Each row below holds a small network's activations on one record, seen along a few directions.
Here are examples, each followed by its value of one field, MUGOD.
Records without MUGOD are marked absent.
Other fields move the rows too, some of them a lot.
Random noise pushes rows far along 2 fixed directions. That doesn't count. These rows show it; they differ only by the noise:
[ -95  -64 -315 -288  129   97 -100  -66  305   60 -100  260  -21  -92
 -290   93  178]
[ 148  156  313  374 -206  -59    0   -9 -442 -242  -70 -363  -17   93
  489  -66 -211]
[  20  -32 -111 -170  102   84  -11  -31  137  -32  -64   39  -10  -33
 -106   51  111]
[  96  140  219  318 -191  -53  -40  -25 -364 -199  -87 -262  -21   66
  403  -47 -180]

[-334  208 -198  418 -402 -154 -375  -72 -346   37 -185  304  -61  -75
  202   19 -299]
dunid
[ 411 -220  202 -534  685  309  577  335  214 -107   79 -242   -8 -131
 -204  147  348]
befid
[ 273 -208  371 -374  190   51  347 -207  207 -173  337 -784  176  122
  -68 -176  242]
vula
[ 161  -99 -145 -440  490  265  307  286  277   97  -36  355  -99  -82
 -355  208  213]
menot
[-141  -78 -148 -155 -127  -54 -216 -440  303  -68   99 -134  147  -56
 -202  -84  128]
bok
[ 217  127  370  203 -138  -40  137  188  -60  161  346 -212  156  585
  102 -202 -258]
absent
[-131  256  -83  356 -302  -79 -217  296 -171  389   47  488   -7  396
   85  -96 -422]
absent
[-154   30 -149  -31  -30   -9 -102  -75   28   11  -19   73  -12  -65
  -81   49   23]
dunid
[-293   17 -339   92 -157  -60 -253 -130  -53    2 -238  327 -168 -351
   99  116  -39]
let
[  44 -170 -264 -567  423  134  190   64  543  216  114  281   45  -49
 -674   59  346]
menot
[-152   40   56  176 -292 -125 -177 -248 -122  -50    7 -179  -13  -47
  156 -118  -73]
vula
[  16 -123   46  -14   65   13   77 -152  -40 -241 -124 -204  -81 -281
  173   85   88]
let
[-164   77  -59  205 -311 -183 -270 -253  -95  -50 -100  -57   62   57
   68 -122 -112]
sosab
[  21  -56 -224 -156  235  100   -5  178   54   87 -135  314  -86  -86
 -203  129  110]
rizuf
[-134 -129 -275 -119  162  110  -10   36   73  -88 -282  325 -240 -438
   -8  250  201]
remom
[ -64  -64 -248  -87   43   32  -98  -20  121   39  -83  247    1  -76
 -253  114   69]
rizuf
[ 115  -70   75  -62  179  115  177  140  -97  -70  -80  -77  -98 -194
  119  152   88]
putu
[  13    3   84   22  -79   13  -75 -121  -53  -16   53 -140   55   19
   36 -104  -21]
bok
[-366  142 -353  216 -441 -232 -501 -355   29  133  -61  252   88   20
  -75 -118  -88]
sosab
[ 101  -13  238   29  -45  -78   82 -159  -92 -179  196 -528  163   95
   59 -125    8]
dunid
[ 201  -65   98  151  275  175  269  276 -384 -383 -386  -28 -302 -484
  501  290  -11]
remom
[  70 -162  -58 -100  245  112  202   32   21 -166 -134  -52 -135 -374
   47  165  203]
remom
[-419  108 -477   85 -313 -129 -487 -231  123  130 -244  479  -52 -131
 -166   13  -58]
sosab
[-144  226  -88  362 -307 -166 -287  123  -93  280   17  431   32  397
  111 -105 -382]
absent
[  43  -37  -60 -205  244  139  168  171   87   51  -31  151  -39 -127
 -123  125  129]
befid
[-156 -118 -320 -116  123   86 -116  -78   88  -96 -284  324 -197 -443
    2  246  123]
let
[  -9  -15   14  -88  -20   25  -41 -166   91  -30   77 -156   53  -12
  -35  -96   71]
bok
[ -71   68   89  281 -156 -121  -69  -62 -278 -169 -176  -58  -38 -138
  258   54 -137]
befid
[ 349 -144  346  -93  318  103  410  147 -161 -262   -5 -502  -13 -144
  237   71  128]
putu
[-200  -80  -68  -92 -263 -164 -223 -502  254 -117  141 -285  129  -65
 -104 -147  151]
vula
[-170   58 -425  -92  132   59 -127  138  110  133 -273  718 -180 -224
 -212  222    8]
menot
[-367  119 -473  182 -257 -134 -413  -86  -45  226 -200  618  -37  -30
 -126   37 -110]
rizuf
[ 104   28  292  261 -122  -94  102  -55 -366 -225  -39 -443  -32  -97
  443   27  -98]
putu

Which value of MUGOD does each new row have?
[ 497   -6  573   23  221   84  417  219 -326 -222  173 -704   31  201
  282  -60    2]
rizuf
[-222   72 -221  387 -177  -58 -204   33 -406 -107 -414  347 -305 -426
  410  224 -159]
remom
[  25  -34 -112 -259  185   20   99    1  276  141  105  130   46    2
 -376   -9  171]
menot
[ 144   48   79   17   27    4   47  231  123  207  211  132  108  433
  -88  -93 -162]
absent
[-496  -63 -651 -243 -229 -135 -544 -500  534  231   -8  458  135 -152
 -559  -98  158]
bok
[ 338 -139  281 -356  315  112  342  -28  192  -80  243 -549  169  200
 -141 -129  269]
sosab
[-251 -103 -502 -254  123   99 -129   63  235  163 -242  568 -152 -388
 -281  272  135]
putu
[ 197  151  298  215  -54  -53  103  283 -131  207  231  -65  112  530
  165 -210 -260]
absent
[ 156 -123  -27 -363  348  187  226  173  221  123   91   26   -5   57
 -350   62  242]
rizuf
[-167 -100 -293 -172  127   70  -64   -6  172   71 -186  292 -150 -348
 -172  223  183]
putu
[ 392  -93  514   53  205   46  403   29 -311 -380   56 -739    5 -108
  465  -68   47]
let
